Each row below holds a small network's activations on one record, seen along a few directions.
Each row is followed by the record's values for the fields Zaz, Dizek, Sose, Tupab, Paf, Puzel.
A field that a record lacks is left out.
The largest differences between rows may come from other fields.
In the rows, 500 means zero.
Strong random noise was added to every row along 17 fixed directions; ignore it. To show where, here is one row again and again, with new noise each time:
691 435 496 628 398 529 483 381 461 478 499 392 623 245 242 607 650 424 502 427 682 660 348 572 474 312 226 366 886 403 686 362 336 441 451
449 596 589 436 499 495 562 446 440 639 512 603 627 389 343 604 871 439 553 543 471 391 370 615 424 502 583 306 576 318 566 570 479 399 532
628 504 627 310 519 650 644 484 739 216 535 731 633 639 316 509 655 488 409 631 557 482 462 485 355 787 657 590 416 486 629 458 438 545 694
833 436 380 597 353 400 399 194 669 481 439 571 391 382 430 662 558 549 616 453 681 246 619 356 559 206 608 566 340 580 332 597 664 572 510
531 515 467 336 434 435 789 319 656 405 264 745 539 656 471 607 610 482 607 471 531 660 352 403 479 491 792 511 382 495 455 612 373 349 522
555 823 482 544 617 621 453 704 487 481 518 814 740 640 392 493 798 448 450 564 287 549 547 712 555 348 537 279 448 461 696 461 396 400 499
305 644 282 572 642 749 282 481 693 446 456 570 600 588 413 551 565 370 450 430 447 515 381 648 699 555 399 325 534 738 685 755 344 504 460
339 572 120 713 682 376 792 170 472 423 549 362 305 590 577 277 489 494 376 579 693 336 432 237 627 562 636 349 294 598 255 765 703 288 578
620 370 427 501 337 299 370 446 917 573 453 357 475 622 419 844 611 743 616 482 456 343 455 625 483 503 556 489 535 723 644 870 573 628 405
532 424 659 639 527 689 514 472 299 515 505 555 546 521 546 300 535 495 424 422 549 557 319 455 496 598 479 479 559 444 498 347 412 293 679
428 397 208 458 693 769 658 409 302 170 711 202 424  85 270 363 523 505 358 702 646 285 638 390 482 585 430 381 487 277 509 380 510 558 417
483 457 706 227 514 371 456 480 528 480 517 433 407 616 367 613 710 374 642 406 389 568 519 517 387 883 754 578 561 427 543 524 517 589 517
690 509 585 593 479 570 366 681 321 426 511 496 581 598 481 586 558 538 455 536 226 669 507 597 383 392 408 425 524 375 649 288 296 579 494
559 483 322 644 418 572 419 495 289 510 598 378 506 304 488 631 559 613 600 622 579 496 492 494 435 199 554 326 514 490 355 458 646 382 548
510 358 312 535 385 655 411 347 573 530 292 544 457 564 531 797 581 698 732 368 434 530 339 520 578 303 713 442 377 612 367 653 391 462 506
677 368 872 412 401 578 297 514 306 505 465 543 692 350 467 576 487 583 548 381 510 738 523 598 326 455 335 641 525 579 558 329 420 388 642
899 470 680 534 556 229 472 712 326 163 470 428 425 490 336 333 756 392 429 499 375 526 705 580 424 660 768 435 619 386 597 461 734 262 374
488 658 345 279 402 554 549 561 661 574 459 713 587 599 514 759 518 565 717 569 371 601 594 487 521 217 700 471 343 469 565 485 353 603 363
517 438 435 575 425 324 576 801 339 428  95 543 264 379 439 448 471 291 623 528 235 539 483 646 523 335 595 577 621 367 349 443 392 658 364

465 666 421 514 687 232 676 486 497 337 545 348 515 679 445 428 533 371 377 470 376 774 534 495 539 614 378 387 576 526 685 524 421 423 356 => Tupab is p4, Paf is b1, Puzel is d3
387 518 745 464 485 547 576 656 528 710 588 652 557 502 670 228 416 452 448 540 550 304 427 459 541 654 536 550 551 413 613 460 550 362 506 => Tupab is p2, Paf is b2, Puzel is d3
480 581 414 419 500 445 425 299 610 539 482 457 482 463 360 755 692 284 578 398 504 497 460 526 525 483 543 360 568 358 582 582 411 639 320 => Paf is b1
384 237 389 450 364 552 729 806 492 506 338 364 391 435 559 426 385 769 615 588 466 467 425 583 496 510 732 561 589 451 452 510 499 429 401 => Zaz is g3, Dizek is j2, Sose is t3, Paf is b2
705 235 591 636 490 519 392 318 566 467 381 390 471 287 334 510 663 640 386 325 547 170 461 608 545 580 319 521 583 476 580 641 475 532 456 => Zaz is g2, Dizek is j2, Sose is t3, Tupab is p4, Paf is b3, Puzel is d3
297 480 575 668 556 393 560 687 306 568 502 353 390 788 640 309 462 450 389 555 336 619 291 535 388 823 553 468 563 518 431 502 497 467 710 => Zaz is g3, Dizek is j2, Sose is t3, Paf is b2
443 605 363 586 457 552 373 520 206 406 440 501 543 358 575 596 304 277 451 652 520 752 462 440 379 205 339 355 579 474 385 468 444 470 474 => Zaz is g2, Dizek is j1, Sose is t5, Tupab is p2, Paf is b3, Puzel is d3
148 364 401 451 718 841 345 355 306 516 325 425 454 309 475 453 472 555 605 190 442 565 482 617 747 568 367 552 417 658 372 591 317 418 488 => Paf is b2
406 417 759 264 527 442 566 387 189 692 493 416 526  73 270 553 801 465 710 275 602 533 593 662 426 523 469 582 634 266 349 267 550 469 521 => Zaz is g3, Dizek is j2, Sose is t3, Tupab is p2, Paf is b1, Puzel is d3
458 194 776 427 488 587 446 302 459 691 467 375 335 590 630 383 331 614 525 155 518 491 494 359 525 812 426 829 434 442 430 323 327 670 583 => Zaz is g3, Dizek is j2, Sose is t3, Paf is b3
373 563 606 530 548 239 525 669 533 599 623 330 484 684 508 465 485 577 395 586 505 569 531 661 384 695 317 537 659 610 518 603 673 551 572 => Zaz is g2, Dizek is j1, Sose is t5, Tupab is p5, Paf is b3, Puzel is d2
447 762 343 593 596 427 758 490 474 569 587 651 523 636 433 383 619 371 457 600 468 523 444 439 551 375 482 387 512 348 479 356 420 526 564 => Tupab is p2, Paf is b2, Puzel is d3
420 452 659 489 510 315 421 341 450 622 552 352 431 499 570 500 489 420 438 463 493 409 461 418 409 717 443 512 490 529 462 656 575 506 536 => Zaz is g3, Dizek is j1, Sose is t5, Paf is b3
608 689 474 459 557 152 492 641 533 524 410 496 383 521 233 540 776 286 657 397 331 568 714 710 586 442 539 518 635 452 524 436 549 687 361 => Paf is b2
425 619 372 542 651 660 387 505 609 475 870 380 559 595 546 236 352 537 282 605 653 348 669 370 565 718 400 475 360 695 668 530 630 522 603 => Zaz is g3, Dizek is j3, Sose is t2, Paf is b2
751 492 651 569 413 554 486 457 660 422 253 776 665 604 439 511 476 539 450 350 542 693 440 595 550 336 323 618 556 642 600 470 279 448 567 => Zaz is g2, Dizek is j1, Sose is t4, Paf is b1
543 504 522 363 476 482 663 542 813 532 438 680 620 525 488 362 589 710 533 424 691 367 579 545 644 558 747 511 438 664 655 736 647 176 383 => Paf is b3
321 423 490 599 452 313 769 534 590 688 445 357 479 461 557 340 297 610 471 487 673 555 369 538 562 474 220 608 700 583 503 528 478 457 490 => Tupab is p5, Paf is b1, Puzel is d2
804 297 450 663 303 741 381 278 585 369 405 692 620 355 628 662 330 743 427 612 604 253 414 354 427 133 453 532 173 580 405 553 459 473 611 => Tupab is p2, Paf is b2, Puzel is d3
618 583 430 659 351 658 386 564 813 547 633 659 537 761 620 540 268 521 471 607 570 491 409 374 558 378 405 593 550 677 573 401 457 710 662 => Zaz is g2, Dizek is j2, Sose is t1, Tupab is p4, Paf is b1, Puzel is d3
530 412 470 685 549 504 361 727 460 488 520 272 447 513 480 354 493 614 449 425 438 471 543 673 612 574 440 466 665 629 584 530 591 439 425 => Zaz is g3, Dizek is j1, Sose is t4, Paf is b1
427 547 667 541 557 544 358 498 655 756 379 675 571 568 460 429 603 559 470 266 445 376 489 712 669 550 283 598 530 630 594 626 387 554 563 => Zaz is g1, Dizek is j3, Sose is t2, Paf is b3
430 482 574 634 406 640 362 933 483 765 523 572 455 446 660 349 417 499 570 523 414 328 489 640 602 416 571 491 645 401 553 351 576 503 393 => Paf is b3
200 434 423 628 623 364 547 412 301 458 215 391 331 418 503 361 520 281 582 262 636 740 288 625 622 659 550 471 657 715 199 718 648 202 557 => Tupab is p2, Paf is b3, Puzel is d3
513 541 753 406 507 315 613 426 539 649 439 614 616 591 496 565 704 556 428 519 293 365 444 583 359 594 454 504 382 370 604 611 401 558 542 => Zaz is g1, Dizek is j3, Sose is t6, Tupab is p2, Paf is b1, Puzel is d3
575 350 441 538 528 201 638 485 591 428 489 194 245 826 416 551 633 629 540 369 362 607 514 503 459 807 660 564 583 471 467 487 524 651 483 => Zaz is g3, Dizek is j2, Sose is t3, Paf is b3
664 305 687 556 398 431 395 110 563 534 387 517 465 589 627 630 396 563 412 392 528 396 370 319 398 563 386 624 353 543 435 671 403 585 599 => Zaz is g1, Dizek is j1, Sose is t4, Tupab is p2, Paf is b3, Puzel is d3
454 706 247 715 541 500 292 667 548 400 386 609 490 614 579 480 269 392 474 549 449 673 566 594 669 209 335 494 500 827 428 619 531 526 487 => Tupab is p5, Paf is b2, Puzel is d2
644 604 519 593 538 635 246 361 507 474 803 473 684 468 378 626 580 563 320 634 573 406 618 489 359 460 217 415 441 531 606 459 526 663 666 => Zaz is g3, Dizek is j1, Sose is t4, Paf is b3
425 463 372 491 460 650 358 406 549 406 403 493 559 489 579 658 380 432 425 613 423 468 364 434 466 488 522 359 406 558 580 777 351 496 417 => Zaz is g3, Dizek is j1, Sose is t4, Paf is b2

Here are new rows. What are their fields?
613 334 620 413 420 489 495 488 589 427 395 508 324 567 517 428 401 345 630 318 518 574 457 365 583 671 654 687 631 442 510 342 418 561 428 => Tupab is p2, Paf is b2, Puzel is d3
286 459 451 315 590 205 799 291 528 580 452 299 435 291 442 443 554 487 489 481 594 355 523 434 506 647 501 465 478 420 522 763 571 402 283 => Tupab is p2, Paf is b3, Puzel is d3
723 643 480 857 449 495 514 547 364 606 445 698 622 547 467 515 768 557 448 519 437 525 368 633 511 133 435 278 604 390 455 383 473 343 593 => Zaz is g1, Dizek is j1, Sose is t4, Paf is b3
553 451 765 537 460 733 499 392 539 547 554 750 626 554 694 262 416 459 384 440 707 395 306 317 533 666 573 521 477 483 571 472 506 202 635 => Tupab is p2, Paf is b3, Puzel is d3
333 695 513 492 542 434 748 548 505 774 675 599 553 521 450 514 755 519 573 611 504 370 436 576 479 442 517 404 498 323 436 350 575 560 626 => Tupab is p4, Paf is b1, Puzel is d3
446 634 579 263 494 280 556 214 449 505 535 586 367 436 462 543 518 122 663 478 640 601 567 239 450 588 675 612 480 466 285 497 633 506 572 => Paf is b2
432 364 709 301 546 536 588 573 316 318 223 599 559 378 410 545 544 510 537 485 289 637 439 643 375 615 488 628 435 464 450 487 311 475 579 => Tupab is p4, Paf is b2, Puzel is d3
619 321 765 372 264 363 358 785 363 662 589 271 550 340 613 718 390 677 723 494 400 703 557 599 315 366 506 555 687 438 596 291 582 454 351 => Tupab is p4, Paf is b1, Puzel is d3
258 689 471 445 628 420 360 820 190 641 628 348 511 406 654 405 411 389 519 582 207 578 693 578 546 421 467 316 523 422 622 518 537 373 213 => Paf is b2
625 402 434 390 502 543 424 634 467 337 706 280 342 689 475 582 512 605 649 471 431 680 652 436 484 669 768 529 627 440 521 290 588 575 417 => Zaz is g1, Dizek is j1, Sose is t4, Tupab is p2, Paf is b2, Puzel is d3
507 529 377 487 520 635 646 737 528 431 720 444 440 757 394 600 725 679 662 596 398 598 480 564 463 564 760 453 597 359 458 173 540 640 626 => Tupab is p2, Paf is b1, Puzel is d3
469 646 445 503 491 460 292 857 379 417 694 365 582 460 578 484 376 388 402 739 409 591 642 564 369 476 502 336 583 525 653 502 660 474 366 => Zaz is g3, Dizek is j2, Sose is t3, Tupab is p2, Paf is b3, Puzel is d3
476 466 510 331 499 419 423 406 700 648 459 491 386 682 620 599 399 605 672 291 354 456 674 430 642 519 624 682 241 620 522 571 442 670 363 => Paf is b1
601 507 526 554 529 280 496 335 194 398 502 368 452 344 408 632 606 408 484 532 462 591 564 482 304 400 395 464 417 387 303 404 558 566 590 => Tupab is p4, Paf is b3, Puzel is d3
401 595 142 744 554 591 387 519 430 402 540 390 435 632 724 541 259 515 462 593 403 628 486 391 611 238 468 338 355 665 402 570 501 448 440 => Paf is b1
